These are the activations of a small neural network, seen along a few directions. Each row is one input.
Each table varies a few parts of the input and shows all the possible inputs, shuffled.
A made-up example of a description, with smaller parts first: one of 2 separate values, together with either a single point or one of 9 places around a ring or (one of 4 places along a line, together with one of 8 places around a ring).
Shared parts are said once, and a part with two or three values counts as separate values.
In the rows, 128 means zero.

Other details of the inputs shift rows strongly along two fixed directions, in all tables alike. That doesn't count.

Rows:
r1: [144  98 153  83  85 134 124 122 181 135 104 107 115]
r2: [151 172  56 170 219 126 146 134  34 176 200 112 206]
r3: [113 177  84 193 201 106 139 124  53 147 184  96 195]
r4: [120 123 156 113  96 136 142 118 186 110  83 114 105]
r5: [109 138 138  61  53 199 151  27  73 165 117  64 131]
r6: [147 161  71 166 188 104 136 158  52 145 191 134 186]
r7: [132 152 106 217 200 105 127 149 104 120 135 143 190]
r8: [121 110 165 107  42 162 130  90 134 113  73 137 110]
r9: [ 99 128 134 157 124  84 109 127 119  94 140 155  90]
r10: [132 133 141 100  77 203 154  58  90 162  83  88 160]
r11: [112 102 135 140 145  90  72 191 203  81 152 196  65]
r12: [157 104 150  31  62 200 168  69 123 186  91  52 150]
r13: [121 116 123 135 178 112  98 178 154 116 158 174  95]
r14: [114  92 158  92  86 120  87 173 185  86 128 181  45]
r15: [140 150  92  75  73 192 146  75  69 173 160  75 176]
r16: [116 110 165 139 144  91 111 145 212  79  77 170  52]
r17: [139  82 164 121 112  69  99 174 207  94 101 172  64]
r18: [137 155 115 204 220  72 166 192 123 121 129 134 167]
Description of these inputs: one of 3 separate values, together with one of 6 places around a ring.
Changing only the choice among 3 separate values turns r11 into r14. The same change can be made to r4. Which row results? -> r18
Change only the choice among 3 separate values in r12. List by row number the other rows that result. -> r1, r17

Rows:
r19: [125 141 110 182 203  93 104 185 117 114 166 175 138]
r20: [154 136 130 137 151 131 173 125  97 149 107  97 172]
r21: [126 146 102 142 132 163 146 112  71 149 142 114 183]
r22: [126 123 118 131 123 140 107 133 122 120 133 147 133]
r23: [125 121 120 127 150 103 105 138 146 114 152 147  97]
r24: [145 127 135 113 126 136 153 148 163 129 115 113 138]
r25: [127 113 140 175 181  63 115 179 169 112 121 143 123]
r26: [121 132 124  99 123 151 118 106 123 134 132 118 114]
r27: [120 154 107 126 149 156 148  99  80 153 144  98 158]
r28: [119 120 158 114  94 138 134 131 192 101  81 141  90]
r29: [125 116 160 122 113 133 146 117 142 128  98  95 136]
r30: [129 125 116 145 158  89 103 136 149 116 154 159 109]
r31: [128 147 101 119 144 127 143 117  83 154 156  93 154]
r32: [130 136 134 154 171 142 161 130 115 153 116  90 182]
r33: [144 133 101 117 121 162 146 119  80 156 156 103 184]
r34: [116 137 125 121 124 122 127 106 110 121 137 118 115]
r35: [111 126 146  91  67 177 131  98 114 133 119 130 114]
r36: [116 125 129 100 112 158 118 120 125 131 133 127 106]
r37: [115 116 144 117  68 142  97  92 154 109 104 153  80]
r38: [119 130 117 181 176  59  96 192 133  99 164 186 109]
r39: [157 104 147  99 116 138 147 128 152 139  97 121 124]
r40: [110 119 147 103  72 121 106  86 152 106 114 142  77]
r41: [122 129 120 142 112 125 123 122 102 114 136 136 139]
r42: [135 128 139 105  98 131 152 139 159 128 101 106 128]
r43: [142  97 163  99 105 134 119 128 182 115  72 148  84]
r44: [117 101 146  80  74 144 108 118 160 114 130 142  67]
r45: [128 133 130 120  79 143 123  89 109 128 123 114 127]
r46: [132 131 119 137 126 135 103 120 128 128 132 139 126]
r47: [146 123 135 124 153 144 161 134 124 161 126  78 181]
r48: [129 131 105 200 179  47  82 174 145  98 155 181 108]
r49: [117 104 136 106  64 120  97 123 148 105 119 154  88]
r50: [159 135 118 134 161 122 170 140  97 164 116  96 180]
r51: [118 133 135 134 114 124 125 133 106 115 142 142 122]
r52: [145 147 123 117 143 166 169 137 127 150 112  87 176]
r53: [106 119 144 104  80 136 103  84 159 113 108 152  76]
r54: [131 122 129 119 121 132 121 144 122 127 154 144 125]
r55: [122  97 168 119 121 125 108 139 195 110  88 136  94]
r56: [118 151 110 123 137 170 156 109  72 158 147  98 160]
r57: [138 124 111 175 167  79  90 158 148 107 156 172 113]
r58: [134 150 101 116 127 137 148  98  80 166 151  88 170]
r59: [132 139 141 121 110 138 162 130 142 122 102 102 140]
r60: [128 149  95 196 230  72 101 164 125 118 167 167 142]
r61: [111 127 138  96  80 152 134 100 110 126 129 112 104]
r62: [150 139 125 145 169 143 170 128 102 157 105 108 175]
r63: [115 124 121 135 134  97 110 151 131 116 149 148  95]
Changing only one part turns r53 into r60. The same change can be made to r62. Which row results? -> r43
Changing only one part turns r46 into r45. The same change can be made to r55. Which row results? -> r29
What is each input in this table made of? -> one of 5 places around a ring, together with either one of 3 separate values or one of 6 places around a ring
Start at r53 and move only the place on the ring of 6, one step at a time. The first step leads to r37. Which rows follow, in order? -> r21, r35, r56, r27
Change only the place on the ring of 5 in r49. List by row number the other rows that result. -> r21, r22, r33, r41
Change only the choice among 3 separate values in r29. List by row number the other rows that result. -> r20, r59

Rows:
r64: [110 166  85 139 178 149 140 132  58 164 194 102 178]
r65: [157 149 104 105 109 190 172 106  93 185 119  52 220]
r66: [126 111 152 101  72 109 124 147 192  91 102 139  80]
r67: [109  93 161 100  75 135  95 157 162  98 115 176  64]
r68: [121 144  83 177 191  84  80 143 117 123 173 159 127]
r69: [146 126  99 183 183  91 101 176 109 123 144 164 151]
r70: [156 135 104 153 162 118 157 139  54 165 164 100 205]
r71: [103 118 134  96  77  99  85 115 160  88 142 159  35]
r72: [153 148 107  82  90 187 190 108  32 177 143  56 201]
r73: [130  92 181  55  49 145 139  67 172 138  72  91  82]
r74: [122 137 118 178 192 101 132 203 149 119 150 146 153]
r75: [135 141 120 169 214  65 146 170 135 117 129 127 128]
r76: [106 110 136  99  95 135  71 104 174  92 141 187  46]
r77: [145 129 120 188 186  61 131 177 149 121 150 138 162]
r78: [ 80 126 172 163  73 130  99  83 158  62  75 149  82]
r79: [131 151  87 153 174 103 131 111  66 160 193 100 174]
r80: [126  97 161 111 112 109  93 119 205 105  68 150  57]
r81: [115 164 112 213 165  87 138 124  88 118 114 171 147]
r82: [124 127 156  35  67 228 187  69 105 186  88  40 149]
r83: [149 119 139  37  34 249 166  65  77 173 112  82 164]
r84: [130 100 160 111  91 138 104 143 215  89 100 177  76]
r85: [141 134 125 171 229 106 134 158 147 124 126 152 135]
What is each input in this table made of? -> either one of 2 separate values or (one of 4 places along a line, together with one of 5 places around a ring)
Start at r76 and move only the place on the ring of 5, one step at a time. The first step leads to r64. Which rows follow, in order? -> r71, r79, r68
Which other rows belong to the same alternative as r78? List them by row number. -> r81

Rows:
r86: [149 151  93 128 142 162 166 131  29 184 176  87 222]
r87: [132 137 121 187 199  57 135 181 129  97 142 150 129]
r88: [105 133 136 114  98 158 123  91 122 129 119 102 123]
r89: [115 135 144 110 101 129 150  97 128 131  97 109 112]
r90: [128 116 119 115 117 130  92 148 139 112 138 173  95]
r91: [137 157  83 167 207 140 140 133  64 155 180 132 189]
r92: [117 118 138 124  99 124 121 154 142 116 139 139 121]
r93: [134 122 127 119  87 119 114 114 114 113 136 140 111]
r94: [138 109 116  86 159  73 101 133 172 141 167 113  80]
r95: [126 113 152  95  94 143 152 138 130 135 115 113 121]
r96: [131 127 127 195 205  79 103 153 149 112 119 155 133]
r97: [109 130 131 140 140 132 110 135 159 106 139 157 106]
r98: [149 113 134  99 101 164 130 133 151 140 100 121 132]
r99: [123 130 124  93  91 173 129 130 132 133 129 115 130]
r100: [111 120 127 140 128 118  91 107 123 112 130 154  94]
r101: [132 123 138 148 124  97 121 118 158 119  94 142 118]
r102: [147 115 122 191 194  70 122 199 146 118 139 164 153]
r103: [110 142 129 118  81 140 136  91 122 132 116 107 126]
r104: [149 112 142 112  86 132 141 112 140 124  99 110 138]
r105: [117 127 145 132 158 127 127 138 159 111 120 153  96]
r106: [140 119 145 108 113 167 133 104 154 138 102 125 130]
r107: [131 126 136  86 108 168 147 133 133 139 111 111 119]
r108: [106 122 152 134 144 112 117 122 151 107 103 137  86]
r109: [124 131 133 112  76 138 136 114 124 116 129 106 130]
r110: [138 170  83 148 148 146 164  91  31 180 158  84 204]
What is each input in this table made of? -> either a single point or (one of 4 places along a line, together with one of 6 places around a ring)
Change only the place on the ring of 6 in r90. List by row number the other rows that result. -> r86, r91, r93, r100, r110

Rows:
r111: [118  95 145 142 118  81  68 161 191  77 124 206  51]
r112: [138 131 116 191 221  60 117 179 148 114 140 158 131]
r113: [120 110 166  75  40 163 136  82 153 125  81 103  99]
r114: [134 155 110 164 188 132 160 133  89 153 138  96 190]
r115: [140 149  98 152 166 133 151 149  70 153 165 109 190]
r116: [120 127 146  71  45 198 145  74 115 142  99  97 125]
r117: [ 88 119 119 149 121  65  44 124 152  73 168 209  29]
r118: [145 156 101 167 189 131 164 127  75 164 141  88 208]
r119: [124 116 146  50  37 205 141  80 115 150 111  96 121]
r120: [120 111 139 137 144  93  96 164 185  95 128 172  77]
r121: [123  96 146 135 128  76  75 163 209  82 119 192  52]
r122: [139 165  92 177 184 128 164 144  59 153 157 105 209]
r123: [149 156 101 162 204 116 175 150  80 163 148  85 203]
r124: [130 118 154  61  69 181 155  83 138 150  91  84 119]
r125: [128 130 121 171 156  96 107 149 138 105 131 169 120]
r126: [133 115 147  46  38 189 151  86 132 152 107  80 124]
What is each input in this table made of? -> either a single point or (one of 3 separate values, together with one of 5 places around a ring)
Change only the choice among 3 separate values in r114. List by row number the other rows that result. -> r113, r118
